A small network was shown many inputs. Here are its activations along a few directions, one row for each input.
In each table, some parts of the input vary, and every possible input appears once, in random order.
A made-up example of a description, with smaller parts first: values(3) and (point or ring(9) or (line(4) and ring(8))).
Shared parts are said once, and a part with two or three values counts as separate values.
In the rows, 128 means zero.

Other details of the inputs shift rows strongly along two fixed directions, in all tables alike. That doesn't count.

A family of inputs:
r1: [155 154 122  99 146  93 117 110 128 107 136 145 108 105 116]
r2: [104 117 111 187  97 182 165 137  91 132 117 150 101 137 137]
r3: [111  83 144 225  78 183 159 137  95 154 107 142 114 150 180]
r4: [ 95 114 128 219 132 168 153  86  88 159 118 185 114 137 151]
r5: [ 82 102 108 210 114 182 154 107 114 162 148 148 138 164 148]
r6: [157 124 133 107 116 124 117 114 107 137 122 153 139 135 130]
r7: [143 129 119  75 136  55 107 148 154  90 163 109 120  85 132]
r8: [ 89  98 121 197 119 179 164 119  92 163 146 165 134 141 142]
r9: [136 144 117  87 164 114 116 138 131 117 168 139 143 102 117]
r10: [168 147 133  92 147  89 109 156 136  98 140 107 121 104 149]
r11: [202 151 128  77  85 136 108 146 100  99  74 127 110 141 131]
r12: [ 86 130 102 223 128 182 161 110 116 138 136 142 106 152 146]
r13: [ 59 142 106 117 152  30 133  77 186  95 204 138 126  79  98]
r14: [ 43 113 139 122 193  41 130  87 192 148 145 109 133  88  67]
r15: [120 162 134 105 153  91 116 105 156 112 156 132 155 121 129]
r16: [113 105 115 216  71 217 159 127 107 152 108 135 124 177 150]
r17: [182 125 162  52 136 162  99 192 113 136  47  76 128 148  89]
r18: [119 139 132 102 112  84 122 105 165 107 158 124 151 117 114]
r19: [162 124 162  99 123 149 112 148 104 166  29 102 111 148  99]
r20: [ 78 141 133 234 120 158 168  93 116 132 117 153 113 155 154]
r21: [ 84 142  89 103 190  67 113  98 180 118 221 135 148  87 104]
r22: [196 156 109  72  87 166 108 168 126  91  93  90 125 164 134]
r23: [ 84 102 133 230 141 151 153 120 103 157 139 156 125 125 180]
r24: [115 102 128 120 149  78 122 127 141 133 178 132 149  99 148]
r25: [212 169 129  64 119 164 119 180 103  99  95 108 123 143 134]
r26: [ 65 131 121 111 165  36 125  71 181 122 219 145 162  92 105]
r27: [219 139 143  62  75 143 102 147 108 110  80 125 134 144 127]
r28: [117 117 115 102 124 112 132 129 139 120 178 139 133  94 102]
r29: [171 110 178  69 137 138  94 180 124 142  48  63 122 135 127]
r30: [174 130 147  61 132 166 101 178 144 144  49  66 127 172 100]
Description of these inputs: values(5) and (point or ring(5)).
Which other rows agree with r22 in the values(5) part? List them by row number.
> r5, r12, r16, r21, r30
Start at r2 and move only the ring(5) part, one step at a time. The first step leads to r28. Which rows follow, in order?
> r8, r9, r25
Change only the values(5) part in r17. List by row number the other rows that result.
> r14, r19, r29, r30

A family of inputs:
r31: [103 106 121 107 162  89 105 125 164 140 146 104 134 113 117]
r32: [101 142 110 181 137 165 145 112 127 138 152 141 121 136 127]
r33: [ 93 153  90  95 152  60 130  94 173  96 191 137 121  90  86]
r34: [117 152 130 122 150  92 128 125 163 114 176 118 145 110 129]
r35: [170 135 157 141 121 190 115 161 107 145  46  99 131 168 155]
r36: [ 37 101 124 161 178 116 158 114 111 163 154 149 132 126 116]
r37: [185 153 129 123  83 203 126 130 101 129  81 131 142 188 140]
r38: [145 104 114 138 117 157 125 144 103 137 129 133 111 132 141]
r39: [ 95 113 131 177 149 154 146 128 125 153 117 133 113 119 104]
r40: [ 91 118 112  81 185  59 128 128 120 120 199 152 142  84 120]
r41: [ 94 128  84  91 162  79 115 105 178 113 215 123 134  99  94]
r42: [191 133 140 138 102 192 133 173  83 129  80 133 113 143 149]
r43: [212 170 127  42  95 144 105 149 133 104 105 116 156 156 111]
r44: [205 155 110  40  99 150 102 178 139 100 115  88 147 153 118]
r45: [ 96 123 133 162 140 118 130 107 133 140  97 127 108 140 133]
r46: [100 106 108  83 165  78 116 128 169 131 168 110 125  90  77]
r47: [105 121 116 148 102 154 140 136 135 123 145 118 138 141 134]
r48: [ 90 120 135 201 110 142 159  88 129 143 143 155 146 151 146]
r49: [170 130 158 129 102 176 114 135 107 155  48 117 142 177 148]
r50: [108 116 127 197 118 132 141 110 100 135 111 157 100 136 167]
r51: [175 159 138 145 105 194 123 155 115 125  83 112 141 177 171]
r52: [ 85 103 132 187 124 157 155  98 116 171 110 156 120 135 105]
r53: [143 123 142  92 137  62 115 113 140 120 165 143 145  93 129]
r54: [ 69  85 133 188 119 162 151 128 122 158 115 121 119 132 125]
r55: [ 92 109 153 183 151 137 149 123 133 151 115 121 125 123 134]
r56: [ 94 116 109 175 128 113 150 106 110 129 144 165  93 100 122]
r57: [131 123 138 129 127 151 124 111 119 155 100 135 127 145 105]
r58: [137 162 122  82 131  68 120 118 162  90 151 110 138 120 125]
r59: [128 141 120  66 153  72 113 125 156 111 128 113 112 101  77]
r60: [168 123 117  60 142  83  89 150 146 113 153 109 137 102 145]
r61: [ 78 130 112 158 141 156 162 127  99 140 148 148 148 158 146]
r62: [ 97 152 116  98 162  74 123 119 177  96 202 122 146  81  98]
r63: [187 149 161  49 129 137 101 178 135 106  80  81 142 127 110]
r64: [ 92 127 131 177 100 154 153  98 126 133 141 153 144 143 129]
r65: [108 125 148 154 127 114 140 119 127 137  93 115 113 138 131]
r66: [120 101 145 140 125 135 133 144 134 150 106 100 130 143 136]
r67: [135 165  98  71 142  86 108 108 156  88 160 120 123 119  98]
r68: [199 151 131  52 101 128 103 172 146 100 117  78 159 157 145]
r69: [ 94 154 101 107 158  53 115  89 177  99 182 131 131 104 119]
r70: [170 143 140 125 101 183 122 146  94 134  40 108 101 179 126]
r71: [ 97 115 135 189 146 173 142 123 114 160 108 133 106 139 116]
r72: [203 147 168  37 116 109  95 151 137 122  78  90 159 145 119]
r73: [147 125 137 160 134 147 124 139 108 134 116 137 123 123 168]
r74: [ 81 139 118 182 104 139 156 105 126 115 132 140 118 137 131]
r75: [111 120 113 177 123 137 142 106  95 130 124 158  90 123 136]
r76: [ 97  83 128 200 118 138 153 126 109 150 144 140 119 122 167]
r77: [177 150 139 135  86 185 121 129 113 130  79 129 155 189 165]
r78: [180 147 123  55 158  97  97 148 135 104 154 122 124  89 115]
r79: [161 127 166 123  85 183 127 147 100 145  51 116 141 165 128]
r80: [ 95  99 141 193 104 147 154 104  99 145 134 172 124 118 142]
r81: [ 65 116 138 171 129 117 149 107 131 137 117 134 102 119 110]
r82: [137 132 133 101 137  59 121 122 135 102 147 130 118  95 136]
r83: [113 110 145 188 137 130 151 127 112 138 141 145 119 109 161]
r84: [ 96 128 119  97 149  40 124 107 150  96 186 143 111  62 107]
r85: [102 105 118 175 132 133 141  86 106 149 153 175 117 112 127]
r86: [180 109 123 129  88 186 131 173  89 135  91 126 115 149 150]
r87: [ 86  87 122 173 119 128 144 131 117 138 162 145 116 104 139]
r88: [142 120 116  56 156 101  95 142 156 126 139  94 128 116  89]
r89: [130 111 126 155 113 140 143 113 104 144 133 169 121 117 126]
r90: [196 155 117  47 114 129  87 164 152 102 119  84 157 156 147]
r91: [135 124 129 114 141  82 107 105 133 131 156 152 141 101 137]
r92: [111 141 112 165 131 159 150 125 133 127 147 140 126 129 121]
r93: [215 152 155  48 113 133 100 187 115  93 103 103 136 115 138]
Changing only one part turns r74 into r84. The same change can be made to r43. Which row results?
> r89
Changing only one part turns r72 into r48. The same change can be made to r36. Which row results?
> r61
Describe the family of inputs behind these rows.
> values(3) and (point or (values(4) and ring(5)))
Change only the values(4) part in r74. List by row number the other rows that result.
> r47, r62, r64
